array([[-19,  -4, -10, -13, -40, -32, -24],
       [-34,   3,  26, -13, -40,  -5, -49],
       [-22,  -2,  -4, -12, -41, -29, -28]]) ==> -29

array([[2210, 4700, 4647, 5809],
       [5396, 7952, 9769, 7062],
       [4843, 6063, 8694, 6112]]) ==> 8694

array([[7009, 6349, 5507, 6256],
       [5949, 6343, 6931, 6363],
       [7522, 5634, 2062, 8004]]) ==> 2062

array([[ -2, -29,  -5, -34,  -1,  -5,  -5],
       [-43,  -3,  11,  -1,   3,  21, -46],
       [-29,  29, -10,  41, -16,  -6, -24]]) ==> -6

array([[3, 2, 2, 3, 3, 6],
       [6, 7, 7, 7, 6, 3],
       [3, 8, 7, 6, 6, 6]]) ==> 6

array([[-709, -499, -477, -773, -820],
       [-859, -312, -588,  842, -664],
       [-709, -312, -477, -369, -664]]) ==> -369

array([[211, 148, 116,  88,  44,  42],
       [208, 148, 114,  93,  40,  44],
       [210, 149, 114,  92,  41,  43]]) ==> 41
---
[-11.68   1.30  -7.19 -12.20  15.33   5.60] Out: -12.20

[ 0.3 -0.2  0.3  1.3 -1.3] Out: 1.3

[[ 16.42   6.00   2.89 -15.44]
 [ -3.86 -10.87   2.09 -13.06]] Out: -15.44

[-0.07 -0.02 -0.10  0.14 -0.12] Out: 0.14

[[-0.132 -0.050 -0.106 -0.092  0.137]
 [-0.186  0.196 -0.137 -0.091 -0.019]] Out: -0.092

[[-1.2 -1.7  1.7 -1.6  1.3]
 [ 1.8  1.0  0.7  1.7 -2.1]] Out: -1.6

[ -1.349  10.743 -10.146  11.561] Out: 11.561

[ -1.4  16.3  -1.8 -10.8 -17.6 -15.0] Out: -10.8
---
[7, 1, 5, 4, 7, 7, 7]: 7
[-27, 34, 48, -12]: -12
[90, 98, 83, 17, 41]: 41
[14, 213, 111, 202]: 202
[76, 12, 35, 51, 25, 82]: 82
[9981, 3188, 9862, 1353, 7107, 2389]: 2389
[-17, 29, -25, -33]: -33
[1, 2, 5, 8]: 8
[865, 5, 691, 416, 736]: 736
[196, 976, -74, -854, -35, 345, 213]: 213
---
9.5 -23.2 -4.3 -24.6 -6.5 -17.7 5.3
-22.9 25.0 -39.0 30.4 35.8 34.6 -28.6
18.9 -18.1 26.5 -29.9 60.0 6.9 -43.3
--> 26.5

-31.5 6.9 48.1 -26.9
57.3 -14.8 -47.3 -35.6
-5.7 -2.2 -4.9 23.8
--> -4.9

-32.0 -11.0 7.6 45.1 -24.3
-32.3 -7.5 8.4 47.5 -24.5
-33.5 -5.4 9.3 47.0 -24.1
--> 9.3

38.6 29.8 62.6 60.4
13.3 24.2 -16.8 -17.1
-24.3 -16.9 -52.6 -49.9
--> -52.6

4.2 0.1 -5.8 3.2 -5.5 2.7 0.6
-2.2 -0.8 39.4 6.9 -3.0 -7.4 2.4
3.8 -0.5 -55.5 2.5 0.2 -9.3 -2.7
--> -55.5

-15.2 23.9 -26.0 -0.9 -5.1 -26.9
-6.2 51.7 23.9 24.9 -9.3 -35.7
2.1 44.4 -1.9 -25.1 -20.7 -9.8
--> -1.9

-36.5 17.2 -57.8 -37.5
63.6 -2.7 -60.7 -58.3
46.5 56.6 31.0 -57.8
--> 31.0

-59.9 13.2 17.4 -9.0
33.5 12.2 -36.7 -23.3
16.4 -2.7 -9.1 -42.9
--> -9.1

-56.4 23.6 -24.6 22.8 -30.7 -24.5 30.9
0.7 1.4 -1.3 -0.6 1.2 2.0 0.7
-63.4 24.8 -27.0 26.0 -34.0 -28.3 31.3
--> -27.0
---
[[31.7, 13.8, -60.1, 2.0, -21.8, 11.2, -59.8], [59.0, -12.4, -54.1, 3.9, 39.2, -39.4, -63.9], [-17.0, 8.0, 55.2, -0.5, 13.0, -25.8, -15.9]] >> -0.5
[[35.9, -25.6, 38.2, -1.9, 18.7, 13.4, -9.1], [11.0, -27.1, 40.4, 41.2, 3.8, 48.2, -33.0]] >> 41.2
[-59.4, 30.3, 34.0, -4.0, 44.5, -41.2, 26.2] >> -4.0
[-37.6, 19.1, 14.6, -8.9, 11.4, -47.1, -42.8] >> -8.9
[[6.5, -2.0, 10.8, -2.4, 2.7], [-55.8, -3.1, -38.6, -8.5, -4.0]] >> -3.1
[[-9.1, 3.6, 0.3, -3.0, -19.3, -17.6], [37.3, 11.4, 50.0, 24.3, -0.2, 11.1]] >> 50.0
[[15.0, -41.8, 11.8, 12.0, 26.7, -10.4, 33.0], [29.4, -40.8, 18.5, 48.7, 44.0, -26.1, 61.1], [-43.4, 6.4, 0.7, -9.4, 4.0, 21.1, -17.4]] >> -9.4
---
((3121, 8832, 2587, 5995, 2777), (2790, 9943, 2420, 6583, 3045)) ==> 2777
(122, 163, 179, 40, 215) ==> 215
(1, 5, 1, 7, 6) ==> 6
(77, 18, 26, 71, 85) ==> 85
((53, 201, 196, 147, 55), (61, 128, 134, 132, 11)) ==> 55
(6, 7, 2, 6, 8) ==> 8
---
-34,4,46,41,49,40 | 40
-42,1,31,-7,11 | 11
24,15,43,31,54,12,84 | 84
-596,535,58,185,678 | 678
-719,760,553,-171,937,251 | 251
16,42,83,57,31 | 31
